A small network was shown many inputs. Here are its activations along a few directions, one row for each input.
Each table varies a few parts of the input and shows all the possible inputs, shuffled.
A made-up example of a description, with smaller parts first: values(2) and (point or ring(9) or (line(6) and ring(8))).
Shared parts are said once, and a part with two or three values counts as separate values.
In the rows, zero is written as 128.

Other details of the inputs vary at random and push rows far along three fixed directions, the same in every table; ignore that.

Rows:
R1: [155 156  68 157 128 137 118 127  78 111 140 111  81]
R2: [144 110 172 123 124 127 122 149 105 116 129 161 118]
R3: [118 119 127 141 134 143 125 116 152 143 116 101 140]
R4: [133 158  95 115 126 132 104 129 105  96 130 108  99]
R5: [114 136 132 149 127 115 131 143 149 144 114  99 143]
R6: [131 122 165 118 116 127 144 148  98 148 120 160 119]
R7: [ 98 123 127 126 118 123 131 147 164 127 117 118 147]
R8: [109 113 125 136 120 124 123 135 155 106 114 120 149]
R9: [139  99 166  98 124 139 123 137 104 135 134 151 116]
R10: [136 125 164 121 112 137 142 146 106 152 123 164 117]
R11: [162 124 142  85 181  49 140  72 176 148 183 183 152]
R12: [139 142  61 134 117 147 126 124  89  97 138 131  89]
R13: [140 110 167 129 120 128 137 136  93 128 117 162 126]
R14: [115 111 133 136 131 133 128 115 149 139 118  91 147]
R15: [140 125 169 114 116 136 128 159 118 139 135 163 109]
R16: [103 126 126 128 114 133 129 144 171 130 121 123 144]
R17: [145 144 179 127 143 135 125 137  79 136 141 130 128]
R18: [118 121 128 155 124 120 128 123 141 121 109 108 145]
R19: [123 116 136 141 137 128 122 122 149 141 120  84 147]
R20: [128 157  93 121 122 133 120 115  95 110 118 109 110]
R21: [141 123 159 146 140 153 147 136  83 130 156 151 126]
R22: [109 106 131 127 128 136 134 116 154 134 114  99 155]
R23: [146 147  65 136 123 143 114 134  94  90 146 126  77]
R24: [146 109 168 108 133 149 118 141 114 137 136 155 109]
R25: [141 146  63 142 119 145 130 120  84 104 133 126  89]
R26: [107 103 129 119 125 139 129 120 160 128 118 104 156]
R27: [126 123 129 146 139 139 118 123 152 145 119  94 140]
R28: [110 111 123 125 128 149 126 121 163 131 117 114 148]
R29: [106 131 130 144 121 119 137 136 150 142 112 106 143]
R30: [138 143  62 132 119 145 118 130  93  93 143 131  84]
R31: [159 152 136 112 166  46 156  77 167 172 171 194 147]
R32: [130 133 171 102 133 143 124 140  90 117 143 150 128]
R33: [126 125 131 160 129 116 121 131 140 123 111 101 145]
R34: [109 111 124 123 130 146 119 127 167 127 121 113 143]
R35: [ 99 123 126 128 116 125 138 141 160 131 113 119 152]
R36: [104 126 124 130 112 135 136 138 167 135 116 123 149]
R37: [159 191  52 111 172  39 129  44 143 128 165 142 124]
R38: [126 154  90 113 119 135 115 119 100 103 122 114 110]
R39: [138 107 165 121 117 131 132 140  97 122 121 167 126]
R40: [106 127 130 129 122 122 127 150 165 124 120 113 141]
R41: [143 109 164 115 129 150 133 128 101 150 124 155 117]
R42: [120 139 131 152 123 125 128 140 156 148 118 104 140]
Description of these inputs: line(6) and (values(2) or ring(5)).
Question: Changing only the line(6) part turns R1 into R21. The same change can be made to R42. Which row results?
Answer: R31
Question: Changing only the line(6) part turns R32 into R38. The same change can be made to R16. Which row results?
Answer: R36
Question: Which other rows agree with R11 in the line(6) part? List them by row number.
Answer: R2, R4, R15, R23, R24, R40
Question: Which other rows does R1 become when the values(2) part takes its other values? List them by row number.
Answer: R17
Question: A walk changes only the ring(5) part. It starts at R39 and steps to R35. List the rest of the walk in order.
Answer: R36, R28, R26

Rows:
R43: [119 135 110 131 132 130 130 125 132 115 137 126 132]
R44: [126 138 113 137 134 126 130 124 128 127 134 116 133]
R45: [117 113 162 134 103 162 117 167 107 131 104 109 118]
R46: [124 129 115 119 122 119 122 132 144 122 122 127 127]
R47: [129 136 114 141 135 130 130 124 134 124 134 120 129]
R48: [121 135 114 128 134 127 124 126 133 110 137 123 131]
R49: [180 145 115 103 135  85 128 108  92 148 147 191  76]
R50: [124 134 119 126 121 116 125 126 139 135 121 118 126]
R51: [128 132 115 129 136 132 121 118 133 117 135 118 132]
R52: [126 129 111 131 136 130 130 118 128 123 132 117 133]
R53: [126 135 114 128 133 133 126 116 132 120 134 118 132]
R54: [129 129 112 137 133 134 128 118 134 121 136 122 131]
R55: [121 129 111 122 121 122 128 131 143 127 122 130 128]
R56: [125 140 113 136 136 131 130 123 131 126 132 119 131]
R57: [127 126 117 122 125 123 118 122 144 129 121 122 126]
R58: [126 136 117 136 134 123 124 120 128 115 128 119 135]
R59: [125 127 113 124 123 126 124 122 142 134 120 126 127]
R60: [122 131 110 135 131 129 131 126 134 113 139 127 130]
R61: [118 108 150 132  99 167 125 169 109 123 107 124 115]
R62: [124 132 119 127 120 115 126 123 138 128 114 123 129]
R63: [126 140 116 133 132 124 129 123 128 124 134 113 133]
R64: [125 138 117 135 131 124 129 118 127 117 128 119 136]
R65: [115 118 165 141 119 176 123 163 105 120 117 106 131]
R66: [128 123 113 129 122 126 124 123 145 132 122 126 124]
R67: [124 125 117 121 124 120 126 120 139 132 119 119 125]
R68: [119 137 113 127 131 129 130 124 132 113 137 123 132]
R69: [116 110 159 127 101 172 119 159 108 130 104 115 118]
R70: [131 109 188 124 174 102 161 104 165 148 171 165 190]
R71: [126 142 116 133 135 129 129 122 132 123 133 116 131]
R72: [124 136 113 138 132 125 130 119 127 120 127 122 136]
R73: [127 120 114 129 125 121 127 122 142 132 120 123 124]
R74: [125 136 118 125 123 120 125 126 143 134 119 121 124]
R75: [116  93 239 122 156 148 159 141 135 147 154 153 192]
R76: [115 112 156 136 100 163 123 162 103 129  97 118 119]
R77: [127 133 119 126 127 119 120 128 144 132 119 121 124]
R78: [127 132 114 143 131 125 131 120 129 118 129 122 134]
R79: [128 129 115 129 138 127 124 119 129 118 132 114 132]
R80: [124 132 116 130 123 117 126 128 139 137 121 121 126]
R81: [122 131 114 118 119 120 127 130 143 124 122 127 128]
R82: [162 113 174 101 122 129 124 141  67 144 132 176  88]
R83: [174 124 152 110 109 126 124 143  48 140 125 187  65]
R84: [123 123 114 125 125 121 126 122 139 134 119 122 126]
R85: [130 122 192 122 174  95 154 110 163 148 172 160 191]
R86: [129 134 114 142 132 125 131 125 131 125 136 117 131]
R87: [127 128 116 134 122 117 127 128 142 135 122 122 124]
R88: [126 129 120 128 123 114 121 125 139 126 114 123 128]
R89: [176 148 116  99 136  85 128 107  91 150 146 190  79]
R90: [114 112 158 139 115 182 126 156 103 122 118 112 132]
Question: Changing only one part turns R64 into R62. The same change can be made to R47. Which row results?
Answer: R49
Question: Changing only one part turns R60 into R61. The same change can be made to R63. Which row results?
Answer: R50
Question: What is each input in this table made of?
Answer: values(2) and line(4) and (point or ring(5))
Question: A walk changes only the ring(5) part. It starts at R58 and steps to R79. List the rest of the walk in order.
Answer: R51, R65, R85
Question: Which other rows agree with R76 in the values(2) part and the line(4) part? List them by row number.
Answer: R55, R59, R80, R84, R89
Question: Which other rows agree with R43 in the values(2) part and the line(4) part? List them by row number.
Answer: R44, R52, R56, R72, R90
